Each row below holds a small network's activations on one input, seen along a few directions.
In each table, some parts of the input vary, and every possible input appears once, in random order.
Descriptions start from the smaller parts, as in this example, which fits no table here: one of 6 places along a line, together with either a single point or one of 9 places around a ring or (one of 3 separate values, together with one of 5 places around a ring).
Shared parts are said once, and a part with two or three values counts as separate values.

Other details of the inputs vary at random and push rows far along two fixed directions, the same in every table; ignore that.

Rows:
row 1: [ 31   5 -22  -1  30  45 -12 -19 -10  24   3]
row 2: [ 17  48 -47  -8 -37  25 -87  -2  34  64 -52]
row 3: [ 15  53 -33 -23 -43  29 -96  19  60  55 -55]
row 4: [-33   8  -2   0 -53 -23 -62 -48  70 -13 -59]
row 5: [ -5  26  -4 -35  26  16 -16  -4  -8  29  12]
row 6: [  0  11 -36  57 -69 -78  20 -41  92 -38  11]
row 7: [-53 -47  21  47 -13 -30  72 -13 -24 -83  69]
row 8: [ 36  32 -42 -22 -29  37 -94   6  48  38 -54]
row 9: [ 13   2 -29  44 -77  13 -62 -32  66  -1 -28]
row 10: [-51 -45  52  41 -31 -27  85  24 -12 -77  50]
row 11: [ 22  20   1 -12  -1  16 -13  12 -28  41  -5]
row 12: [ 37   3  32 -41  66  21  10  44 -79  40  -4]
row 13: [-22 -21  -3  52 -90 -20 -22  -6  54 -56  -9]
row 14: [ 57  27 -31 -75 103 -17  -4  24   5  80 -31]
row 15: [-29  26 -17   5 -64 -17 -67 -47  70  -4 -15]
row 16: [-42  37 -32  10 -67  -4 -59 -28  81  -1  -3]
row 17: [-27 -21  35  32  29  -2 108  15 -78 -37  83]
row 18: [-58 -33  48  43  -8 -49  70 -28 -33 -84  44]
row 19: [ 42  30 -38 -50  70  53 -29   4 -50  69 -16]
row 20: [ 34  11  22 -29  69  12  15  19 -99  43 -20]
row 21: [-14   4  -7 -29  33  18 -14   8  -3  29 -11]
row 22: [-28 -39   8  84 -91 -30  37 -20  16 -80  40]
row 23: [  14  -32   61  -41   91    9   73   45 -106    4   24]
row 24: [   8  -20   14  -30  108   27   71   24 -104   -2   65]
row 25: [ 44  11 -14 -33  42 -39  15  27  31  24 -28]
row 26: [-39 -32  37  69 -46 -30  83  16 -36 -58  64]
row 27: [-49 -33  27  78 -87 -36  36   7  28 -83  29]
row 28: [ 26  23  -9 -66  71  47 -28  42 -33  67 -39]
row 29: [-60  -9   3  32 -77 -23 -11 -21  76 -40   7]
row 30: [-39 -32  42  66 -92 -38  37   1  30 -80  33]
row 31: [ 12 -27  56 -43  89  19  81  52 -98   6  32]
row 32: [ 13  -4 -18  33 -70  16 -66 -14  80 -15 -35]
row 33: [-34 -51  61   4  41 -15 100  16 -62 -43  64]
row 34: [ -6 -39  22  34  36   6 102   0 -82 -53  79]
row 35: [ 24   6 -21 -72  83  43 -34  17 -33  65 -31]
row 36: [ 18  13  19 -19  18   3 -23  14 -29  15 -44]
row 37: [ 29  34 -52 -12 -36  26 -92  -9  31  55 -56]
row 38: [ 13  28  -8 -19  14  25  -7 -11 -18  35   7]
row 39: [  4 -36  17  72 -24 -95 110  10  -5 -61  56]
row 40: [ 25  19  13 -35  83  21  20  -4 -89  36  -9]
row 41: [  2 -13 -15  16 -61  17 -59 -23  91 -20 -43]
row 42: [-30   4   1  49 -87 -27 -14 -53  48 -39  10]
row 43: [ 12  -9  -5 -32  23  23 -17  20  -9  12 -28]
row 44: [-10  54 -52 -30 -11  25 -90 -19  54  51 -35]
row 45: [ -2  21 -11  27 -89 -17 -63 -30  49   9 -32]
row 46: [ -2   0  13 -39  29   5 -20  -5  -8  29 -16]
row 47: [-36 -76  41  51  -4 -14  76 -15  -2 -82  54]
row 48: [ 43  23 -21 -49 112 -31  44  24 -33  46  22]
row 49: [ 21  -3  36 -56  85  16  18  26 -75  24 -36]
row 50: [ 56  19 -17 -16  32 -41   9  37  20  29 -19]
row 51: [-25 -26  -3  35 -81 -11 -14 -18  68 -64  -8]
row 52: [ 12   2 -17 -17  42  36 -21 -13   0  18   8]
row 53: [  4  27 -24  -7  20  28  -8  -5 -20  34   3]
row 54: [ 11  22 -46 -40  -9  33 -90 -22  62  41 -49]
Description of these inputs: one of 6 places around a ring, together with either a single point or one of 8 places along a line.
Question: The inputs of row 30 and row 11 match in every part but the place on the ring of 6. If row 50 is changed in the same way as row 30 into row 11, which row does it become?
Answer: row 39
Question: The inputs of row 15 and row 46 match in every part but the place on the ring of 6. If row 48 is changed in the same way as row 15 into row 46, which row does it become?
Answer: row 14
Question: Which other rows does row 54 become when the place on the line of 8 takes its other values? List them by row number.
Answer: row 4, row 21, row 29, row 33, row 35, row 46, row 47

Rows:
row 55: [ -4  38 -27 -28  16  37 -55  -9   1  59 -14]
row 56: [-16  10  -8  47 -63 -86  31   1  54 -36   4]
row 57: [-18  -1   1  33 -40 -78  29 -48  66 -42   9]
row 58: [ 27 -32  30  -9  86 -47 106  73 -69  -9  38]
row 59: [  25  -38   36    8   54   27   87   31 -104   -1   61]
row 60: [-16 -17  -1  66 -75  -2   7 -27  32 -57  15]
row 61: [-51 -19  -5  49 -68   1   9 -26  43 -47  30]
row 62: [  5   6 -18 -43  23  34 -63   4   7  35 -45]
row 63: [-10  39 -13 -38  14  30 -50  -7   1  57 -33]
row 64: [  -8  -39   16   -3   75   28   80   20 -102  -18   60]
row 65: [-13  -3  -1  38 -61 -85  29  11  60 -43  -5]
row 66: [ 20  34 -35 -21  15  31 -62 -16 -14  42 -25]
row 67: [ 37  18 -19 -19  14  49 -53   7   7  37 -43]
row 68: [ -5 -14 -17  51 -56 -65  32  16  72 -48  10]
row 69: [  2  35   0 -56   7  31 -55  12   9  43 -30]
row 70: [  10  -31   60   -4   67    7   82   33 -108  -21   25]
row 71: [ 29 -28  12 -11 100 -24 109   9 -58  -9  63]
row 72: [ 17  22 -14 -41  14  24 -60  -3  -7  32 -54]
row 73: [-12 -35  17  56 -81  -7   7 -12  40 -47  11]
row 74: [  14  -45   59    2   73   14   79   41 -101  -25   31]
row 75: [ 42  16 -23 -50  49 -18 -33  -7  49  45 -39]
row 76: [-57 -12   6  41 -66 -26   0 -37  24 -53   4]
row 77: [ 31  40 -24 -12   9  34 -57 -10 -11  49 -28]
row 78: [ -9 -51  30  -7  82  26  81  32 -96 -26  48]
row 79: [-43 -20  14  36 -70   0   4  -6  53 -59  29]
row 80: [  2  16 -23 -36  20  52 -51   9  19  47 -28]
row 81: [  7  23  -2 -51  13  39 -60  20  18  41 -26]
row 82: [ 27  22 -43 -24  14  47 -55 -10  -4  36 -27]
row 83: [ -7 -26  -7  37 -34 -57  30 -33  84 -54  15]
row 84: [-49   2   9  44 -74 -14  -1 -24  35 -45  43]
row 85: [-39  -9   8  47 -70 -28  -2 -37  18 -58  -1]
row 86: [ -5 -23  33 -12  66  34  84  36 -91 -12  79]
row 87: [ 38  29 -21 -55  43 -26 -28 -15  40  48 -43]
row 88: [ 25  41 -10 -22   7  27 -51  -8 -11  47 -48]
row 89: [  0  19 -16 -47  18  26 -58  -4  -2  37 -49]
row 90: [ -15  -27   23    0   76   12   72   14 -111  -11   60]
row 91: [ -2  13  -8 -43  21  38 -57  11  17  47 -38]
row 92: [ -4  -3 -29  55 -62 -63  34   4  64 -42  22]
row 93: [ 27  12 -30 -29  19  45 -58   2   4  30 -40]
row 94: [-11   9 -22  58 -61 -79  27  -3  55 -35  23]
row 95: [-61 -19  23  31 -67 -21   4 -20  40 -49   3]
row 96: [ 37   8   1 -31   1  32 -56  14   5  52 -44]
row 97: [-24 -11  25  52 -88 -28   6 -26  22 -35   5]
row 98: [ 35  32 -18 -16  -4  31 -55  -6 -10  65 -19]
row 99: [ -19  -10   55  -20   65   10   82   33 -102   -8   61]
row 100: [-13  -2 -12  44 -38 -70  24 -51  67 -41  28]
row 101: [ 22   9 -16 -36  20  32 -64   4   1  30 -50]
row 102: [ 32  21   3 -35  -4  24 -52   7  -4  55 -48]
Question: The inputs of row 78 and row 76 match in every part but one. If row 93 is changed in the same way as row 78 into row 76, which row does it become?
Answer: row 85
Question: The inputs of row 91 and row 95 match in every part but one. If row 58 is changed in the same way as row 91 into row 95, which row does it become?
Answer: row 65
Question: Describe the family of inputs behind these rows.
Answer: one of 6 places around a ring, together with either one of 2 separate values or one of 6 places along a line
Question: Which other rows does row 60 become when the place on the line of 6 takes its other values? List them by row number.
Answer: row 59, row 61, row 64, row 82, row 86
Question: Which other rows does row 73 become when the place on the ring of 6 takes its other values? List them by row number.
Answer: row 59, row 96, row 97, row 98, row 102
Question: Which other rows does row 92 become when the choice among 2 separate values takes its other values? List them by row number.
Answer: row 71
Question: Which other rows agree with row 94 in the place on the ring of 6? List them by row number.
Answer: row 55, row 66, row 77, row 84, row 90, row 98, row 100

Rows:
row 103: [ -86  -46   27   99 -123  -59   45  -47   61 -124   50]
row 104: [  9  29 -27   1 -28  17 -48 -16  21  27 -18]
row 105: [ 14 -11  30 -19  60  20  44  35 -84  15  20]
row 106: [-45 -55  56  69 -53 -38  77   0 -23 -92  45]
row 107: [ -5 -12  18  12  14   3  38  13 -49 -12  28]
row 108: [  9  17 -31  -3 -18  25 -48 -18  33  20 -15]
row 109: [  7  10 -16 -12 -20  24 -51  -4  35  17 -30]
row 110: [ 40   0  10 -21  79 -30  68  38 -57  21  21]
row 111: [ 39 -12   5 -24  89 -22  69  36 -45  16  23]
row 112: [ -8  19 -11 -19 -19  15 -52 -13  32  19 -30]
row 113: [ -7  15  -7 -20 -19  14 -55 -13  30  16 -39]
row 114: [  8   6 -12 -13 -20  22 -55  -4  33  14 -39]
row 115: [ 17  29 -31 -22   3 -35 -29 -10  58  29 -30]
row 116: [ -6  26 -25 -10 -16  16 -48 -26  29  22 -15]
row 117: [ 14 -17  14 -19  72  29  45  28 -74  10  30]
Question: Describe the family of inputs behind these rows.
Answer: one of 3 separate values, together with either a single point or one of 4 places along a line
Question: The inputs of row 103 and row 117 match in every part but the choice among 3 separate values. If row 116 is changed in the same way as row 103 into row 117, which row does it become?
Answer: row 108
Question: Which other rows does row 104 become when the place on the line of 4 takes its other values? List them by row number.
Answer: row 105, row 106, row 107
